Each row below holds a small network's activations on one input, seen along a few directions.
Each table varies a few parts of the input and shows all the possible inputs, shuffled.
A made-up example of a description, with smaller parts first: one of 2 separate values, together with either a single point or one of 9 places along a line or (one of 6 places along a line, together with one of 8 places around a ring).
Shared parts are said once, and a part with two or three values counts as separate values.
In the rows, zero is written as 128.

Other details of the inputs shift rows strongly along two fixed directions, in all tables alike. That doesn't count.

Rows:
row 1: [152 118 148 142 124 107 144 136  99 138 106 165 124]
row 2: [148 107 138 117 137 116 136 119 122 141 106 136 137]
row 3: [ 91 137 128 151 118 142 124 120 132 115 144 126 116]
row 4: [154 110 140 128 146 104 134 124 130 133 124 142 143]
row 5: [150 120 148 142 131 112 150 110 110 153 114 171 163]
row 6: [105 148 114 146 137 138 123 118 137 105 140 123 128]
row 7: [162 107 140 129 115 132 135 133 102 138 123 150 124]
row 8: [ 97 147 124 140 123 144 117 112 125 122 134 126 111]
row 9: [109 146 109 132 137 127 112 109 147 107 137 123 130]
row 10: [108 144 108 131 132 124 116 119 150 109 137 121 129]
row 11: [141 106 146 127 144 105 143 116 125 138 111 145 147]
row 12: [145 123 135 132 135 118 129 138  96 135 105 155 119]
row 13: [ 98 139 129 150 121 144 119 116 128 113 144 125 116]
row 14: [102 132 124 124 133 139 124 106 151 125 137 115 129]
row 15: [103 131 120 128 144 126 115 114 152 116 137 107 139]
row 16: [154 115 144 133 123 124 143 125 108 143 124 157 143]
row 17: [158 109 139 125 144 107 132 124 128 134 121 142 141]
row 18: [102 132 125 119 138 139 122 107 146 125 135 106 129]
row 19: [ 85 147 124 143 135 134 125 129 129 118 133 129 118]
row 20: [149 110 143 120 141 113 137 118 122 137 112 137 139]
row 21: [155 109 138 129 118 130 138 123 106 148 116 159 141]
row 22: [148 106 141 131 146  99 137 124 132 135 121 148 147]
row 23: [ 86 145 115 137 133 142 114 121 124 124 128 128 114]
row 24: [154 129 122  92  80 140 144 219 125 133 150  87  84]
row 25: [147 103 138 130 147  98 131 124 129 133 110 143 153]
row 26: [157 122 148 139 126 110 139 135  97 135 108 159 120]
row 27: [102 146 114 147 133 135 127 124 140 106 139 124 128]
row 28: [100 129 120 135 114 158 119 110 132 123 145 125 120]
row 29: [105 130 119 126 143 129 112 111 151 118 134 107 138]
row 30: [101 139 124 131 120 152 125 111 135 129 151 124 133]
row 31: [162 122 121 127 136 109 121 117 119 125 109 151 135]
row 32: [159 103 134 122 138 111 131 125 127 139 112 142 139]
row 33: [156 120 138 131 122 124 141 118 108 157 110 159 154]
row 34: [110 146 106 129 135 130 109 108 146 109 137 121 127]
row 35: [103 137 130 127 138 133 129 111 152 120 146 113 130]
row 36: [100 133 125 128 140 131 118 114 148 116 131 104 141]
row 37: [158 119 117 125 132 111 121 121 120 128 106 149 134]
row 38: [162 138 117  84  83 146 138 211 122 143 147  86  93]
row 39: [ 89 149 124 141 139 136 121 124 125 116 134 127 116]
row 40: [108 131 121 126 141 134 116 109 153 121 143 112 133]
row 41: [162 132 119  86  81 146 137 219 122 133 152  81  78]
row 42: [157 108 143 134 119 127 139 133 106 135 127 151 128]
row 43: [106 144 106 141 130 143 117 117 136 112 133 122 125]
row 44: [106 135 127 124 136 139 124 106 150 123 141 114 129]
row 45: [159 121 145 135 123 113 136 136  96 137 108 157 117]
row 46: [100 133 128 123 141 132 127 109 147 122 138 109 132]
row 47: [100 138 127 146 120 147 117 116 127 115 144 125 113]
row 48: [156 125 143 132 127 120 144 117 109 152 118 158 153]
row 49: [103 132 121 124 137 137 114 113 146 119 127 100 138]
row 50: [155 145 113  87  79 136 133 225 115 139 130  83  66]
row 51: [103 127 114 124 139 133 110 110 151 122 128 106 137]
row 52: [149 108 147 139 124 120 147 117 109 145 119 167 150]
row 53: [156 113 144 123 138 113 141 122 125 135 119 142 135]
row 54: [ 98 135 120 144 114 151 114 116 126 120 136 125 112]
row 55: [146 148 117  93 102 130 132 219 115 129 134  90  76]
row 56: [141 104 143 134 146 102 134 118 125 132 102 144 158]
row 57: [103 152 121 130 120 150 127 111 137 138 144 119 141]
row 58: [157 126 126 139 135 118 133 132 112 120 116 148 130]
row 59: [101 132 123 126 139 134 116 114 148 117 129 102 139]
row 60: [165 112 141 137 114 124 131 142  95 135 113 151 115]
row 61: [102 155 124 130 121 144 132 118 139 135 150 116 141]
row 62: [ 98 130 118 124 135 138 114 112 148 121 123 101 138]
row 63: [153 134 125  83 101 121 148 212 145 133 144  79  94]
row 64: [109 147 110 142 133 143 118 115 135 109 137 121 125]
row 65: [160 104 135 123 143 108 124 121 123 135 104 138 146]
Description of these inputs: one of 5 places along a line, together with either one of 2 separate values or one of 5 places around a ring or one of 6 places along a line.
Question: Changing only the place on the line of 5 turns row 1 into row 26. The same change can be made to row 25. Which row results?
Answer: row 15
Question: Change only the place on the line of 5 in row 60. List by row number the other rows that result.
Answer: row 3, row 13, row 47, row 54
Question: Start at row 22 and move only the place on the ring of 5, one step at a time. The first step leads to row 25. Which rows follow, in order?
Answer: row 56, row 11, row 63
Question: Change only the place on the line of 5 in row 31. List by row number the other rows that result.
Answer: row 9, row 10, row 34, row 37

Rows:
row 66: [103 136 115 133 139 128 116 119 144 114 135 119 125]
row 67: [101 143 118 151 110 155 115 118 115 116 137 131 110]
row 68: [ 93 142 124 126 134 137 126 116 152 129 141 106 144]
row 69: [108 140 116 126 127 145 125 106 154 126 149 109 146]
row 70: [185 120 122  97 109 113 136 203 121 130 120 104  99]
row 71: [170 125 132 108  84 138 141 202  99 143 133 117  93]
row 72: [ 98 139 121 135 141 126 117 121 142 112 133 116 124]
row 73: [104 139 116 131 135 133 119 116 147 117 142 115 132]
row 74: [109 135 119 126 133 140 118 109 144 118 142 114 132]
row 75: [ 97 139 123 132 140 130 123 124 143 118 134 111 131]
row 76: [157 110 155 167 148 104 140  88  80 138  94 209 145]
row 77: [ 91 134 133 129 139 128 130 122 149 124 137 109 132]
row 78: [ 98 142 122 133 138 131 119 118 145 115 139 113 132]
row 79: [223  98 159 133 122  89 158 159  64 157  86 197 131]
row 80: [111 137 117 132 133 137 118 114 146 115 143 113 132]
row 81: [183 127 113  96 108 108 130 203 119 126 115 108  97]
row 82: [ 97 146 130 135 122 143 135 126 128 130 148 129 116]
row 83: [180 118 133  90 104 115 148 201 129 139 130  98 107]
row 84: [182 111 129  88 109 116 134 198 113 143 112 103  97]
row 85: [176 127 118  96 114 105 137 210 113 125 107 102  96]
row 86: [ 98 133 125 127 134 131 127 116 152 124 145 113 133]
row 87: [104 130 123 123 132 142 115 107 142 125 137 110 129]
row 88: [101 141 116 124 129 141 124 109 155 127 149 110 145]
row 89: [105 138 116 119 126 147 124 103 153 128 149 108 144]
row 90: [ 99 134 122 117 125 151 121 100 152 135 143 103 142]
row 91: [103 130 128 123 132 137 127 107 149 124 145 112 132]
row 92: [163  91 151 151 160 100 131  78 102 134  91 192 160]
row 93: [160 115 148 171 146 103 134  82  79 134  89 211 145]
row 94: [103 132 114 129 134 140 105 105 139 118 125 116 122]
row 95: [170 140 126  97  89 134 151 205 111 152 137 115 101]
row 96: [100 143 113 136 139 128 111 117 141 107 128 118 124]
row 97: [155  96 160 170 137 118 137  85  76 139  96 206 147]
row 98: [ 93 134 136 138 110 155 132 120 126 131 150 129 119]
row 99: [113 139 108 136 133 134 109 115 144 108 131 118 124]
row 100: [ 95 142 126 137 102 165 129 116 129 136 153 125 129]
row 101: [ 96 137 121 134 143 125 121 126 140 114 128 113 123]
row 102: [188 123 117  92 107 116 129 196 115 129 114 108  98]
row 103: [157  97 158 153 158  98 141  71 109 148  96 192 184]
row 104: [ 92 136 132 131 138 129 127 117 151 122 142 112 133]
row 105: [157  82 165 145 155 104 140  70 107 151  94 185 167]
Question: What do these inputs look like to the network?
Answer: one of 5 places along a line, together with either one of 2 separate values or one of 6 places along a line
Question: Changing only the place on the line of 5 turns row 70 into row 69. The same change can be made to row 72. Which row results?
Answer: row 103
Question: Change only the choice among 2 separate values in row 67. List by row number the other rows that result.
Answer: row 93
Question: Start at row 81 and move only the place on the line of 5, one step at a time. The first step leads to row 66. Which rows follow, in order?
Answer: row 73, row 86, row 88
Question: Which other rows agree with row 82 in the place on the line of 5? List them by row number.
Answer: row 77, row 83, row 86, row 91, row 98, row 104, row 105

Rows:
row 106: [138 116 146 109 110 125 155 174 127 152 135 116 129]
row 107: [ 81 127 128 161 157 122 111  76 138 117 112 141 155]
row 108: [151 127 134 109 114 124 152 169 129 145 135 117 132]
row 109: [171 102 150  99 102 129 149 157 109 166 120 129 125]
row 110: [160 116 127 131 141 118 124  95 113 137 107 162 149]
row 111: [173 100 134 113 132 101 127 168 115 123  98 118 114]
row 112: [102 152 140 155 138 117 143 111 122 128 127 147 141]
row 113: [100 133 111 125 130 145 104 106 138 122 121 107 122]
row 114: [ 39 187 111 110 125 149 120 176 159 105 171  60  58]
row 115: [ 92 139 121 158 159 123 118  71 141 116 129 152 165]
row 116: [120 151  95  82 106 138 114 211 162 102 153  43  73]
row 117: [105 127 131 153 158 126 117  61 149 112 135 145 159]
row 118: [178  97 151 123 135 108 146 133 117 140 117 146 143]
row 119: [ 67 145 114 153 154 130 109  82 152 110 134 130 148]
row 120: [122 124 132 128 129 144 129  88 132 143 135 138 147]
row 121: [109 137 110 129 145 131 114 115 151 104 141 109 128]
row 122: [169 120 128 131 106 118 133 157 107 126 129 155 104]
row 123: [167 130 124 103 111 129 130 143 125 143 125 122 126]
row 124: [ 93 148 115 147 110 166 114 121 120 113 146 123 111]
row 125: [157 134 126 110 117 115 143 167 132 136 129 120 132]
row 126: [163 119 142 145 111 136 138 140  80 140 108 162 124]
row 127: [164  86 164 122 129 109 150 136 114 146 115 145 140]
row 128: [ 98 144 110 147 111 154 114 119 129 110 149 126 104]
row 129: [152 110 128 131 142 116 121  97 111 135  98 160 143]
Question: What do these inputs look like to the network?
Answer: either one of 2 separate values or one of 4 places along a line or (one of 3 separate values, together with one of 6 places along a line)
